A small network was shown many inputs. Here are its activations along a few directions, one row for each input.
Each table varies a few parts of the input and shows all the possible inputs, shuffled.
Descriptions start from the smaller parts, as in this example, which fits no table here: one of 8 places around a ring, together with either a single point or one of 9 places along a line or (one of 3 separate values, together with one of 4 places along a line).
Shared parts are said once, and a part with two or three values counts as separate values.

Other details of the inputs shift rows strongly along two fixed directions, in all tables alike. That doesn't count.

Rows:
row 1: [-28  19  29  50 -51  53  -5  29  14 -28  26]
row 2: [ 12  27  -1 -34  27  28   0  -1   2   0 -19]
row 3: [-10  53 -32 -36  16  58  -4  32  32  -8  32]
row 4: [-24 -13  26  50 -28  -6  -1  19 -11 -14  19]
row 5: [ -6  -7  16  40 -45 -26 -17  15 -13  13  -2]
row 6: [ 17 -32 -11 -36  41 -33   2  -8   4   1 -11]
row 7: [  7  11  -3 -27  35  35   8  -3  -2  -4 -14]
row 8: [ 25  11  -1 -28  34  13 -14 -11  14   8 -15]
row 9: [  5  -1 -38 -35  36  -6   5 -11   3   3  28]
row 10: [ -8   3  -4  51 -40  18 -11  -1 -25   9  47]
row 11: [ 31 -12 -51 -32  38 -42  -3 -32 -12  30   4]
row 12: [ -9  27 -17 -35  15  27  17  18  37 -25 -12]
row 13: [ -7  10   0 -29  41  23  22   3   7 -14  -4]
row 14: [-15  36 -14 -34  15  43   7  34  54 -38   0]
row 15: [ 15  22  -2 -31  27  29  -2  -5  13   2 -17]
row 16: [  7 -33  20  54 -27 -27 -18 -10 -37  17   0]
row 17: [-41  33  12  33 -67  25  16  39  12 -38  10]
row 18: [ 38 -38 -10 -23  51 -35  -4 -59 -34  42 -35]
row 19: [-20  34 -15 -33  21  39   1  49  43 -40  -3]
row 20: [-38  -1  19  38 -47   1   0  36   6 -33  23]
row 21: [-17  -1  28  48 -45  32 -11  30  -3 -18  20]
row 22: [ 45  -4 -34 -26  43 -21 -20 -41 -25  44   6]
row 23: [-26  42 -16 -40  13  46  14  30  42 -36  -8]
row 24: [  6 -11  -9 -35  35 -11   7  -9  21  -9  -5]
row 25: [ 13 -41   4  38 -41 -69  -8 -11 -24  16 -10]
row 26: [ -3   3  -1 -27  41  21  21  -4  16 -10  -3]
row 27: [ 16 -36  11  36 -43 -74  -8 -44 -44  50 -23]
row 28: [ 43 -27 -16 -35  37 -53   0 -46 -15  50 -41]
row 29: [ -9   5  17  32 -55 -16   3   3 -19  12  -6]
row 30: [-18 -27  13  32 -43 -42   9 -19 -22   1   2]
row 31: [ -3 -37  25  47 -26 -34  -1  -3 -23   5  13]
row 32: [ 21   9  -3 -27  40   9 -20   4   3   6 -18]
row 33: [ 44 -23  -8 -30  43 -43 -12 -57 -30  46 -41]
row 34: [-49  21  21  30 -60  26  21  35   8 -43  23]
row 35: [  0 -35  25  51 -28 -39   2 -23 -20  11  11]
row 36: [  0 -43  11  35 -39 -63  12 -33 -28  15  -3]
row 37: [ 18  -4  -5 -24  38  20   5 -18   1   9 -17]
row 38: [-20  19   1 -29  37  41  18   9  21 -22   2]
row 39: [ 19   6  -9 -34  28  -2  -6  -5  21  14 -18]
row 40: [ -9  -1  20  36 -54  -8 -13  26  -1   3   6]
row 41: [  9  25   3 -31  27  44 -15  28  24 -14  -5]
row 42: [-30  13   1  49 -39  22   5  15  -8 -11  62]
Description of these inputs: one of 6 places around a ring, together with either a single point or one of 6 places along a line.
Q: The inputs of row 25 and row 31 match in every part but the place on the ring of 6. If row 11 is changed in the same way as row 25 into row 31, which row does it become?
A: row 42
Q: The inputs of row 2 and row 7 match in every part but the place on the ring of 6. If row 22 is changed in the same way as row 2 into row 7, which row does it become?
A: row 10
Q: List by row number the other rows that have the place on the ring of 6 in common with row 20.
A: row 6, row 9, row 24, row 30, row 34, row 36
Q: Change only the place on the ring of 6 in row 36. List by row number the other rows that result.
A: row 12, row 15, row 26, row 28, row 37

Rows:
row 43: [ 46  -1 -27 -37  32 -21 -10 -41 -12  52 -27]
row 44: [ 24 -17 -39 -44  35 -51  14 -33   3  27 -17]
row 45: [ 17 -38  22  71 -43 -38 -11 -50 -63  37   0]
row 46: [-42  -1  16  43 -43  15  14  39   2 -31  38]
row 47: [-10  22  19  51 -56  37 -25  31   5 -11  24]
row 48: [  1  36  -5 -39  55  79  -5  31  22 -11   5]
row 49: [  3  61 -23 -54  32  63 -14  28  28 -10  -2]
row 50: [ 23 -14 -38 -46  39 -58   2 -25  -7  19 -16]
row 51: [-23  21  37  51 -46  45  -9  15  -5 -10  32]
row 52: [  0 -56  63  46 -62 -87   9 -15 -22   4 -80]
row 53: [-44   2  13  43 -48  21  22  18   0 -41  35]
row 54: [ 18 -36 -11 -34  60 -43  12 -38  -6  15  -4]
row 55: [-11  23 -26 -51  44  39   3  38  53 -40  12]
Q: What is each input in this table made of?
A: either a single point or (one of 2 separate values, together with one of 6 places along a line)
Q: Change only the choice among 2 separate values in row 47. List by row number the other rows that result.
A: row 55
Q: Start at row 45 and move only the place on the line of 6, one step at a time. The first step leads to row 51. Which rows follow, in order?
A: row 48, row 47, row 49, row 43
